These are the activations of a small neural network, seen along a few directions. Each row is one input.
Each table varies a few parts of the input and shows all the possible inputs, shuffled.
Descriptions start from the smaller parts, as in this example, which fits no table here: one of 5 places around a ring, together with either a single point or one of 9 places along a line or (one of 3 separate values, together with one of 6 places along a line).
Shared parts are said once, and a part with two or three values counts as separate values.

Rows:
row 1: [-18   1   0   7  -5 -17  -9  -6  20   7   2  11  -7  -3 -12  17  -1   8
   4   9]
row 2: [ -9   3   0  -1  -9 -14  -6   2  11  12   6  12   3  -1  -7  15  -7   0
   2   9]
row 3: [  6  -5  -5   6  12   2   0 -10 -12  -6  -9 -12   2  -4  10 -15   8   5
   2   0]
row 4: [ 15   2   2   3  11  11   6  14 -13   2  -2 -16   6   2   8 -22   1   6
   0   0]
row 5: [-16  -4   0   4  -2 -11  -7 -11  11   2  -1   6  -9  -7  -7   7   2   3
   4   2]
row 6: [ 14   2   3  -2   5   6   3  13 -10   2   3  -6   4   1   5 -15  -1   3
  -3  -4]
row 7: [ 3 -7 -4  0  3 -2 -2 -6 -9 -4 -6 -4  0 -6  8 -8  2  1  1 -4]
row 8: [ 8  4  3 -6  1  4  3 15 -5  3  9  1  4  1  2 -9  2  0 -4  0]
row 9: [  8  -3  -1  -3   0   1   1   4 -11  -2  -1  -1   1   0   9  -9   3  -1
  -2  -7]
row 10: [ 2 12  7 -5 -7 -4  2 19 12 15 18  8  6  6 -8  5 -4 -4  0  8]
row 11: [-2  3  0 -7 -8 -4  0  7  0  7 10  9  1  2  0  3 -2 -4 -4 -4]
row 12: [ 4  9  5 -6 -2 -1  3 15  1  7 15  8  4  3 -3 -2 -3 -3 -3 -1]
row 13: [ -4   6   4  -6 -14  -8  -3  12  10  12  11  10   2   3  -7  11  -3  -4
  -3   4]
row 14: [-6 -1 -2 -5 -6 -9 -3 -3  2  5  4  9  0 -3 -2  5 -4 -3  0  0]
row 15: [ -3  -6  -7  11  17   2  -4 -18  -5 -13 -12 -15  -7  -8   6 -11  14   8
   5   4]
row 16: [ 3 -2 -2 -9 -2  1  2  5 -3  2  5  5  1  0  6 -2  6 -4 -5 -5]
row 17: [-11  -9  -5   5   3  -5  -6 -13   6  -5  -6   3 -12 -10  -2   2  10   2
   1   1]
row 18: [ 11  -3  -2   1   6   5   2   3 -13  -4  -6 -11   4   1  12 -17   6   4
  -2  -4]
row 19: [ -6 -10  -6   7   9  -4  -7 -14  -1 -11  -9  -7  -9 -10   3  -5   8   5
   3   0]
row 20: [  3  11  14   9 -11  51  29 -22  14 -31 -30 -16   7  38 -26  51 -40 -18
   6  -8]
row 21: [-3 -5 -5 -4  0 -2 -3 -5 -3 -1  0  4 -2 -6  4 -2  4 -4 -1 -1]
Question: What do these inputs look like to the network?
Answer: either a single point or (one of 4 places along a line, together with one of 5 places along a line)

Rows:
row 22: [-14  -2  -2  -1  -8 -19 -10  -1  11  11   7  14  -5  -7  -5   9   2   2
   1   4]
row 23: [ 12  12  13   7  -7  44  27  -9   4 -21 -24 -18  13  35 -17  33 -36 -13
   4  -6]
row 24: [ 6  7  4 -8 -7  0  3 15 -1  9 12  6  6  5  0  0 -3 -5 -4 -1]
row 25: [  9   2   1  -7   0   0   1  13  -9   5   9   2   4  -1   7 -12   3  -1
  -4  -4]
row 26: [  2 -13 -12   8  22 -15 -14  -7 -16  -2  -4 -11  -7 -22  20 -36  28  16
   2   3]
row 27: [  1  12   8  -8 -13   1   5  18  11  12  15  11   8  11 -10  15 -10  -7
  -3   5]
row 28: [-10   1   6  15  -4  42  20 -39  16 -38 -37 -16  -5  25 -24  49 -27 -14
   8  -7]
row 29: [ -5 -11 -10   1   8 -18 -13  -8  -7   3   0   1  -6 -18  12 -18  18   7
   1   3]
row 30: [-19   7   5  -1 -13 -16  -6   3  25  13  13  19  -4   0 -19  25  -8  -1
   2   9]
row 31: [ 11  -2  -2  -5   7   1   0  11 -15   3   5  -3   3  -5  12 -23   8   2
  -4  -4]
row 32: [ 16  -6  -4   1  17   1  -2  10 -21  -1   0 -14   0 -10  19 -38  17   9
  -3  -4]
row 33: [ -9  -8  -6  -1   0 -19 -12  -5   1   6   3   8  -6 -14   4  -5   9   5
   0   2]
Question: The inputs of row 27 and row 30 match in every part but one. If row 23 is changed in the same way as row 27 into row 30, which row does it become?
Answer: row 28
Question: What do these inputs look like to the network?
Answer: one of 2 separate values, together with either a single point or one of 5 places along a line
Question: Which other rows does row 24 become when the choice among 2 separate values takes its other values? List them by row number.
Answer: row 22
Question: Which other rows does row 25 become when the choice among 2 separate values takes its other values? List them by row number.
Answer: row 33
